Each row below is a small network's average activation on inputs in which a field has the value named, seen along a few directions.
Values that are neighbours, or in one group, have similar rows; names and order tell nothing.
In the rows, 500 means zero.
Random noise pushes rows far along 12 fixed directions. That doesn't count. These rows show it; they differ only by the noise:
[480 351 679 567 398 499 617 465 431 506 559 595 419 760 466 420 524 608
 499 525 680 515 470]
[592 200 378 658 615 543 687 252 618 328 361 793 201 278 420 471 654 508
 257 231 729 473 507]
[370 509 404 331 538 357 723 486 211 349 539 246 577 433 878 432 328 408
 533 532 497 751 540]
[251 410 447 342 244 540 530 454 199 422 486 436 666 556 759 587 382 447
 488 373 614 653 431]
[554 367 562 445 525 522 735 369 503 274 539 534 548 793 701 376 577 888
 311 436 835 615 654]
[500 460 505  91 645 404 297 265 584 252 669 432 665 407 681 710 422 560
 445 100 437 741 391]
[219 547 385 460 279 362 201 550 449 407 475 456 732 399 637 715 361 369
 735 497 536 669 373]
[412 599 377 207 405 657 712 727 285 523 444 396 565 809 563 504 709 639
 190 438 514 536 724]
[673 554 656 869 468 615 670 237 613 357 625 291 563 489 610 483 429 150
 448 954 285 604 611]
[425 586 536 440 608 394 289 643 706 373 435 561 524 639 401 612 416 745
 584 524 620 588 547]
[214 490 402 637 354 635 849 377 243 376 473 434 849 435 720 403 467 263
 582 708 454 612 489]
[695 569 586 689 571 429 457 522 547 474 517 422 505 539 534 357 359 587
 652 661 548 325 501]
[503 562 423 345 453 530 285 596 612 486 339 520 426 565 526 677 378 561
 378 519 574 615 555]
[485 581 428 557 799 291 592 625 554 371 516 449 420 351 385 434 557 476
 622 494 406 488 555]


VIS, 10 values:
soz: [552 393 409 657 470 638 847 334 373 579 501 530 497 465 572 307 578 452
 417 519 496 447 518]
solok: [189 476 369 821 533 588 648 462 571 451 296 722 523 162 266 497 779 290
 510 628 494 401 583]
siz: [166 512 332 411 338 335 496 622 205 566 546 378 588 414 650 474 511 381
 727 412 442 653 423]
satev: [671 459 525 578 369 516 432 521 425 753 577 523 534 476 486 410 526 704
 530 277 618 189 412]
zage: [381 390 260 575 465 672 641 680 521 587 195 792 364 612 379 382 643 841
 316 446 813 424 651]
biz: [411 291 591 254 869 399 735 447 491 607 349 739 215 404 456 389 150 491
 625 519 541 728 285]
fala: [696 361 597 216 544 292 516 309 655 506 724 446 303 577 701 480 629 423
 388 596 478 934 501]
sifa: [462 518 544 612 503 198 517 476 406 446 785 305 431 405 638 373 743 565
 606 489 533 571 626]
tiled: [414 637 295 323 377 346 365 669 412 566 453 445 707 458 722 462 449 515
 692 583 561 547 421]
besos: [783 428 631 573 409 586 574 398 471 492 564 333 359 451 629 599 456 515
 230 449 554 447 629]
The values of VIS form a 2 by 5 grid.
Question: How many steps from neighbour to neighbour lead from sifa to besos, at the fewest?
Answer: 5
Question: Which values are neighbours of soz? Give them in the order they are listed.
Answer: satev, zage, biz

LUDOK, 10 values:
tul: [614 630 389 429 556 375 360 538 667 492 552 428 547 467 567 517 629 592
 486 549 498 569 599]
rafe: [521 472 427 470 421 547 579 478 526 486 594 549 612 574 412 511 883 424
 409 375 413 440 516]
tefi: [489 596 351 587 529 606 597 410 494 473 473 428 660 258 550 497 519 238
 500 617 278 487 507]
bifu: [484 569 536 635 571 413 651 605 381 496 457 393 519 530 610 318 318 524
 694 751 539 449 529]
noga: [328 376 434 373 402 457 411 581 525 629 395 739 305 470 273 646 621 360
 470 349 515 594 369]
bupe: [595 379 423 514 439 450 430 349 482 512 500 547 462 305 631 463 480 482
 510 340 595 463 395]
rim: [578 539 455 681 433 375 437 448 557 268 644 344 707 520 724 468 600 657
 557 515 657 470 613]
lilu: [559 452 475 702 183 686 380 535 451 500 334 489 337 541 496 675 461 331
 295 542 595 402 577]
dalum: [392 493 620 372 579 306 559 477 388 592 720 425 530 501 522 421 447 459
 696 504 385 640 373]
mufi: [422 581 671 382 513 519 376 496 518 450 566 349 578 645 576 637 260 582
 513 613 442 706 558]
The values of LUDOK form a line.
Question: Going along LUDOK from rafe by way of its neighbour lilu, in what order are tefi, rim, dalum, mufi met?
Answer: rim, tefi, mufi, dalum
Question: How many steps from neighbour to neighbour lead from tul to bifu, at the fewest?
Answer: 4
